A small network was shown many inputs. Here are its activations along a few directions, one row for each input.
Each table varies a few parts of the input and shows all the possible inputs, shuffled.
Descriptions start from the smaller parts, as in this example, which fits no table here: one of 2 separate values, together with either a single point or one of 9 places along a line or (one of 6 places along a line, together with one of 8 places around a ring).
Shared parts are said once, and a part with two or three values counts as separate values.
(in the rows, 100 means zero)

Other details of the inputs shift rows strongly along three fixed directions, in all tables alike. That doesn't count.
These rows show it; all are for the same input, with only those details redrawn:
105 113 104 91 63 66 105 121 85 105 112 124 113 123
96 90 97 113 96 79 99 88 96 86 98 95 98 117
120 110 119 74 104 111 91 111 86 119 104 100 98 107
105 75 105 104 152 127 79 61 109 91 87 60 72 97
97 108 88 102 94 61 75 95 117 86 106 117 93 120
93 64 100 128 121 101 104 63 96 79 84 66 86 109
101 81 113 112 91 100 121 95 73 98 92 82 107 114
121 112 113 66 130 122 65 99 109 116 104 95 84 99

Table:
x1: 90 72 108 127 85 78 124 104 55 97 87 90 109 115
x2: 65 112 72 120 120 121 79 89 149 44 105 112 84 83
x3: 84 68 86 145 132 127 130 99 52 75 82 96 114 84
x4: 103 108 86 73 157 95 48 98 133 119 103 111 74 79
x5: 104 105 108 69 129 92 67 112 97 120 109 106 90 94
x6: 92 124 117 65 56 103 120 140 102 125 112 116 109 90
x7: 82 90 81 122 79 68 121 78 120 90 110 96 114 100
x8: 94 93 96 100 84 74 126 112 93 111 104 109 115 100
x9: 73 95 103 116 73 90 104 88 113 76 95 90 87 113
x10: 117 108 130 59 97 116 113 125 72 131 111 95 113 97
x11: 104 95 111 102 95 115 109 79 94 99 104 74 107 106
x12: 108 63 102 118 142 136 115 89 77 116 66 66 92 77
x13: 101 130 93 79 104 114 68 105 157 106 97 112 71 79
x14: 88 123 81 110 80 73 63 93 156 73 98 122 70 106
x15: 121 104 100 91 115 106 79 116 87 123 89 110 90 95
x16: 107 131 87 93 116 141 94 107 109 90 125 123 125 82
x17: 126 119 114 70 125 173 119 141 58 120 108 117 126 77
x18: 111 139 80 89 71 71 86 114 135 117 116 140 115 100
x19: 73 106 105 92 72 83 100 102 121 84 108 99 93 102
x20: 107 101 100 126 46 86 139 103 79 103 101 104 127 114
x21: 126 103 114 95 78 110 123 122 69 122 94 106 111 104
x22: 112 71 100 115 135 135 120 81 95 110 73 67 92 80
x23: 90 104 103 104 64 72 124 94 97 97 119 99 123 112
x24: 83 82 85 131 91 57 94 76 110 72 98 101 95 123
The inputs of x18 and x12 match in every part but one. If x16 is changed in the same way as x18 into x12, which row does it become?
> x3
What is each input in this table made of?
> one of 4 places along a line, together with either a single point or one of 5 places around a ring
Which other rows does x9 become when the place on the line of 4 takes its other values? List them by row number.
> x1, x11, x24
List by row number the other rows that have the place on the line of 4 in common with x8.
> x10, x17, x21, x22, x24

Table:
x25: 111 91 123 115 40 100 160 122 42 121 93 94 133 111
x26: 102 81 107 134 50 90 168 120 37 114 90 101 143 110
x27: 125 133 114 47 105 120 77 113 123 128 116 107 95 98
x28: 78 42 90 145 140 108 126 49 101 59 81 51 91 95
x29: 105 81 99 108 126 119 111 97 88 91 89 91 101 99
x30: 114 128 122 48 110 114 65 118 106 124 116 106 88 104
x31: 108 74 100 122 119 129 134 88 80 96 83 77 109 95
x32: 114 122 105 79 77 89 105 124 86 131 118 122 123 97
x33: 124 136 107 67 97 103 78 139 79 136 112 134 112 100
x34: 75 88 87 124 67 47 113 89 115 67 103 107 103 128
x35: 130 120 115 55 139 138 60 105 122 113 103 100 75 93
x36: 97 62 91 123 152 128 109 50 117 80 87 54 87 84
x37: 94 99 112 94 70 80 127 127 58 108 111 114 125 111
x38: 124 130 120 58 93 115 96 152 61 134 111 133 117 104
x39: 48 153 35 145 44 22 64 97 172 21 140 182 114 121
x40: 84 58 117 133 89 109 139 74 65 95 82 49 106 106
x41: 128 113 105 72 138 136 68 87 131 109 98 91 75 89
x42: 86 97 90 122 66 60 107 83 112 92 104 101 107 117
x43: 82 97 72 120 120 57 62 72 131 79 106 106 88 101
x44: 96 89 84 103 163 136 69 82 133 95 81 86 66 69
x45: 102 111 118 63 120 140 85 105 122 123 94 82 78 75
x46: 87 123 82 85 90 68 82 123 130 105 113 137 97 87
x47: 87 98 82 117 112 66 61 79 129 67 98 110 72 116
x48: 100 97 117 99 65 114 137 129 74 115 85 98 106 90
x49: 101 77 107 122 111 112 100 77 86 95 83 68 88 99
What is each input in this table made of?
> either a single point or (one of 4 places along a line, together with either a single point or one of 5 places around a ring)
Which other rows does x35 become when the place on the ring of 5 takes its other values? List them by row number.
> x25, x41, x47, x49
Which other rows does x49 become when the place on the line of 4 takes its other values? List them by row number.
> x33, x40, x43
